A small network was shown many inputs. Here are its activations along a few directions, one row for each input.
In each table, some parts of the input vary, and every possible input appears once, in random order.
A made-up example of a description, with smaller parts first: one of 3 separate values, together with either a single point or one of 11 places along a line or (one of 5 places around a ring, together with one of 6 places along a line).
Shared parts are said once, and a part with two or three values counts as separate values.
In the rows, 128 means zero.

Rows:
row 1: [ 92 126 150 110 146 119 178 132 105 136 105 101]
row 2: [143  81 144 126 119 160 174 127 133 160 154 127]
row 3: [219 161 108 138  50  98  83  84  82 133 102 170]
row 4: [150 131  97 115 113 132  81 157 160 113 169 135]
row 5: [105 169 121 108 136 113  93 150 139 125 121 131]
row 6: [104 150 150 145 163 120 105 120 110 106  95 129]
row 7: [ 87 171 127 100 123 116 149 154 141 133 109 121]
row 8: [ 82 115 143 138 168 123 150 100 101 122  89 107]
row 9: [120  81 132 163 147 148 160  96 120 130 158 112]
row 10: [142 123 111 101  95 151 134 155 168 147 149 144]
row 11: [163 101 125 164 148 128 100 132 148 101 156 131]
Describe the family of inputs behind these rows.
Answer: either a single point or (one of 2 separate values, together with one of 5 places around a ring)
Change only the place on the ring of 5 in row 5. List by row number the other rows that result.
Answer: row 1, row 6, row 7, row 8

Rows:
row 12: [127 174 103 100  76 130 113 152 141 135 136 136]
row 13: [164 130  91 129  82 151  98 136 160 116 160 149]
row 14: [148 180 124 102  87 113 118 164 148 110 129 134]
row 15: [124  84 115 133 118 154 180 113 166 134 163 131]
row 16: [ 85 127 117 101 117 132 188 141 141 164 135 114]
row 17: [140  79 119 167 147 144 168  86 127 111 149 121]
row 18: [192 117 117 158 111 114  87 118 128 110 155 146]
row 19: [173 137 113 127  86 140  96 153 150 114 165 148]
row 20: [136  95 127 130 132 149 176 122 145 140 182 131]
row 21: [159 142 125 140 115 101  69 109 103 119 104 133]
row 22: [114 101 137 153 149 128 157  83 105 121  82 115]
row 23: [123  87 159 144 166 126 141 111  97 131  83 109]
row 24: [171 126 110 117  99 158  86 145 146 141 168 143]
row 25: [101 138 137  88 132 135 176 142 128 171 144 115]
row 26: [147  74 138 171 144 145 162 103 119 123 164 121]
row 27: [121 171 115 107 103 115  89 124 104 127  95 144]
row 28: [ 99 140 154 108 154 130 164 124 100 162  91 124]
row 29: [134 180 133 111  99 108  95 131 106 122 106 150]
row 30: [ 44 140 147 119 203 125 115 173 160  89 112 103]
row 31: [ 37 138 144 124 198 131 107 174 154 101 124  97]
row 32: [136 195 138 112 100  94 102 130 113 107  94 152]
row 33: [ 39 144 141 121 198 144 100 147 161 103 122  95]
row 34: [180 117  95 152 110 129  79 104 128 119 150 133]
row 35: [135 166 112  98  84 130 107 167 130 131 144 130]
row 36: [153 139 114 143 102 103  73  92 108 105  87 131]
row 37: [104 125 133  95 135 120 190 158 138 160 135 117]
row 38: [164 134 136 141 114  98  74 108 103 114  99 140]
row 39: [ 85 137 135 119 147 124 178 117 112 158  82 127]
row 40: [104 140 158 119 155 109 186 126 113 153  87 139]
row 41: [122  96 153 140 161 139 137 103  90 144  90 103]
row 42: [129  84 138 126 131 147 165 137 151 151 176 130]
row 43: [185 117 106 160 112 121  82 123 126 115 158 136]
row 44: [151  70 141 168 157 135 167 106 124 121 154 126]
Describe the family of inputs behind these rows.
Answer: one of 3 separate values, together with either a single point or (one of 2 separate values, together with one of 5 places around a ring)
List by row number the other rows that have the choice among 3 separate values in common with row 36.
Answer: row 12, row 13, row 15, row 16, row 17, row 22, row 27, row 33, row 34, row 39
Change only the place on the ring of 5 in row 32. List by row number the other rows that result.
Answer: row 14, row 18, row 19, row 38

Rows:
row 45: [135 154 135  86  78 143 159 154 170 148 106 160]
row 46: [133 142 127 170 134  79  64 110 124 106  85 132]
row 47: [169 102 118 131  48 155 130 118 133 150 165 117]
row 48: [164 124  84 143  89 142  65 130 165 124 187 111]
row 49: [ 18  85 146 135 208 170 135 109 122 179 118 110]
row 50: [202  81 135 131 116 150 147  79  93 110 145 163]
row 51: [ 76 192  87 107 120  85  74 150  97  99 116 120]
row 52: [ 70 102 148 161 177 141 251 125 150 114 142  98]
row 53: [116 176 122  95 101 122 151 126 104 147  60 121]
row 54: [117 172 129  85 111 122  92 154 188 100 140 154]
row 55: [101  75 165 102 204 131 177 193 123 139 138  80]
row 56: [190 109  92 181 148 119  79 133 105 111 170 170]
row 57: [171 150 174 134 131 105 140  84  90 136  92 129]
Describe the family of inputs behind these rows.
Answer: either one of 3 separate values or (one of 2 separate values, together with one of 5 places around a ring)

Rows:
row 58: [125 174 125 113 127 115 117 129 149  98 112 144]
row 59: [142 120 122 135 130 122 113 106 110 126 123 142]
row 60: [140 137 110 127  86 144 106 134 154 149 183 143]
row 61: [158 110 122 133 112 141 131 132 136 134 153 137]
row 62: [133 161 121 113 124 116 114 137 121 117 115 126]
row 63: [148 103 125 147 109 135 114 106 115 121 128 131]
row 64: [ 57 125 152 109 160 129 209 133 113 161 100 108]
row 65: [138 145 121 123 132 113 112 116 112 120 108 126]
row 66: [152 126 146 133 135 116 118 122 108 133 111 126]
row 67: [118 162 127 128 109 109  92 133 135 106  97 135]
row 68: [157 117 107 122 111 131 131 147 141 128 169 132]
row 69: [160 101 128 150 118 134 123 128 119 137 140 125]
row 70: [ 35  84 156 131 210 158 183 140 148 134 126  89]
Describe the family of inputs behind these rows.
Answer: either one of 2 separate values or one of 11 places along a line
Which of the alternatives is row 59?
Answer: one of 11 places along a line
